Each row below holds a small network's activations on one input, seen along a few directions.
In each table, some parts of the input vary, and every possible input appears once, in random order.
Descriptions start from the smaller parts, as in this example, which fits no table here: line(4) and (point or line(11) or (values(3) and ring(5))).
Shared parts are said once, and a part with two or three values counts as separate values.

Other details of the inputs shift rows strongly along three fixed directions, in all tables alike. That doesn't count.

A family of inputs:
row 1: [-11  16  58  -5  14  30  25 -21  14  26  -5  16  33]
row 2: [ 47  48 -16  15  10  -8 -20  18 -12 -16 -15  -6  25]
row 3: [ 13 -44   9  17 -40  10 -12 -12 -77  -4  41  14   7]
row 4: [-36 -58  12 -14   6  18  26 -27  22  38  17  19 -26]
row 5: [ 34  63  -3   7   0   2 -13   7 -19 -29  -3 -22  20]
row 6: [ 22  30 -20  12 -18   2 -20  15  10 -18 -29 -29  12]
row 7: [-13 -47  34   3 -17  -7  29  -9  -4  27  28  32 -24]
row 8: [ 27  42 -17  19 -12   1 -19   6  14 -12 -11 -37   9]
row 9: [-26  -6 -20 -33  11 -25  21  27  -2 -27 -18  20 -41]
row 10: [-10  12  58 -37  27  49  23 -43  57  56 -24  35  19]
row 11: [ -7 -50 -12  50 -39   0 -23 -31 -47 -17  66  11  22]
row 12: [ 11 -36  26  22 -35  -3  -6  -8 -65  -5  59  -1   6]
row 13: [ 30  20 -29   2   7  -8 -30   6   6 -15 -15 -33  17]
row 14: [ -9  17  54 -20  22  41  27 -37  56  60 -31  38  15]
row 15: [ 31  62   2 -10  -3   2 -26   2 -10 -19  -4 -23  20]
row 16: [-13 -20 -36 -42  25 -47   7  20  -3 -13  -3  19 -47]
row 17: [ 27  45   1  20 -16  -3 -19  16  19 -16  -8 -45  23]
row 18: [-31  -3 -35 -30  11 -23   8  14  19 -11   2 -15 -41]
row 19: [-26   1  23  -2  13  46  15 -22  18  29 -28   7  37]
row 20: [  6   9  43  -6   0  39   9 -24  24  39 -32  31  27]
row 21: [ 37  52 -10   2  21  -5 -17   5 -14 -21 -21 -11  32]
row 22: [-10  -1  14   7  29  35  16 -33  15  38 -20   7  47]
row 23: [  8  51  -1  14  -2  -1  -8  16   6 -24  -7 -48  32]
row 24: [ -3   3  13  14  26  34  12 -23  27  45 -23  12  43]
row 25: [-34  -6 -28 -31  12 -46   3  10  27 -38   8  38 -42]
row 26: [  1 -17 -32 -20  15 -49   9  21   9  -8 -14  22 -52]
row 27: [ 14  41 -17  -2 -11  13 -35  11  -4 -21 -23 -39  33]
row 28: [ 17 -40   9  41 -34  12  -5   0 -68  -2  34  23   2]
row 29: [ 27  57  16  13  -2  -6 -14  26   3 -24  -8 -18  15]
row 30: [-10 -16 -43 -10  16 -37   7  18  27  -4 -19  -1 -39]
row 31: [ 53  36 -13  -5   6 -11 -33   5  -8 -20 -13 -15  20]
row 32: [ -1 -35  15  53 -27   7  -3   0 -40   5  44 -13   6]
row 33: [-12 -16 -19 -44   2 -26   5  24  13 -23 -17  17 -49]
row 34: [  4 -48  -6  53 -34  15 -11   0 -59  -3  30  -2   4]
row 35: [-29  -2 -31  -3  15 -22  13  24  22 -10  -7  -6 -51]
row 36: [-48 -69  -9 -20  23  -4  22 -21   4  41   7  27 -23]
row 37: [-35   2 -34 -16  18 -22  22  17  17 -16  -5 -11 -40]
row 38: [  9 -29  12  34 -17   3   3  -6 -50   5  40  21 -19]
row 39: [-11  -6  -1 -37   2 -38  10  27  22 -22   4   3 -46]
row 40: [-12  -6  31 -11   4  51   2 -30  36  38 -30   4  36]
row 41: [ -6 -40  15  29 -34   3  -8 -12 -47   6  52 -22  13]
row 42: [-24 -11 -13 -27   5 -25   7  25  40 -14   0 -20 -35]
Description of these inputs: values(2) and (point or (line(4) and ring(5))).
The inputs of row 2 and row 24 match in every part but the values(2) part. If row 31 is changed in the same way as row 2 into row 24, which row does it become? -> row 13
The inputs of row 14 and row 8 match in every part but the values(2) part. If row 26 is changed in the same way as row 14 into row 8, which row does it become? -> row 30
Change only the values(2) part in row 22. List by row number the other rows that result. -> row 21
Start at row 32 and move only the line(4) part, one step at a time. The first step leads to row 35. Which rows follow, in order? -> row 34, row 24

A family of inputs:
row 43: [ 45  59  -4  27 -28  13 -40  13  -9 -38  -3 -50  40]
row 44: [-12  30 -12 -23  25  -4   4   2  29  -6 -27   8   2]
row 45: [ 25  45 -20   5   6   5 -27   2   9 -11 -21 -38  29]
row 46: [-14 -62  10  22 -19  23   7 -30 -28  26  22  24   0]
row 47: [-21  13  -6 -16  31 -10  21   5  33   2 -26  18 -12]
row 48: [-14 -24  33 -26  20  25  22 -31  18  47 -12  47   1]
row 49: [-10  -1 -19 -12  -7 -13 -11  14  10 -20  -9  -9 -13]
row 50: [-17 -37 -32  -2 -12 -41   1  13 -34 -32  33   7 -38]
row 51: [ 40  43  36  42 -22  40 -29 -26 -31  -3  22 -21  74]
row 52: [ -3 -31 -32  12 -20 -32  -7  22 -30 -29  42 -28 -35]
row 53: [-10  39   2 -28  20  10  12  21  12  -4 -38 -14   5]
row 54: [ -4 -50  41   3 -14  14  17 -28 -26  29  35  34  -9]
row 55: [ 12 -30 -44  28 -13 -33 -10  23 -39 -26  28 -24 -28]
row 56: [  6  19 -14  14  -1 -21  -7  20 -14 -28  10  -9 -10]
row 57: [  2  -3  44 -19   9  29   2 -28  11  36  -6  29  27]
row 58: [ -4  32  -6  -8  16  -4   4  11  40   6 -24 -22   1]
row 59: [-30 -15 -14 -15   2 -19  21  20  31  -1 -12  10 -41]
row 60: [ 12 -39   9  34 -28  15 -13 -29 -46  14  40 -14  30]
row 61: [-26 -21 -22 -13  10 -16  18  19  28  -3 -18  14 -36]
row 62: [ 18  34   1 -20  21  -7   1  13  26  -2 -32   9  -3]
row 63: [  6   0  50  -2   5  28  17 -26  12  43  -5  30  18]
What do these inputs look like to the network? -> point or (line(4) and ring(5))
Start at row 52 and move only the ring(5) part, one step at a time. The first step leads to row 60. Which rows follow, in order? -> row 45, row 55, row 58
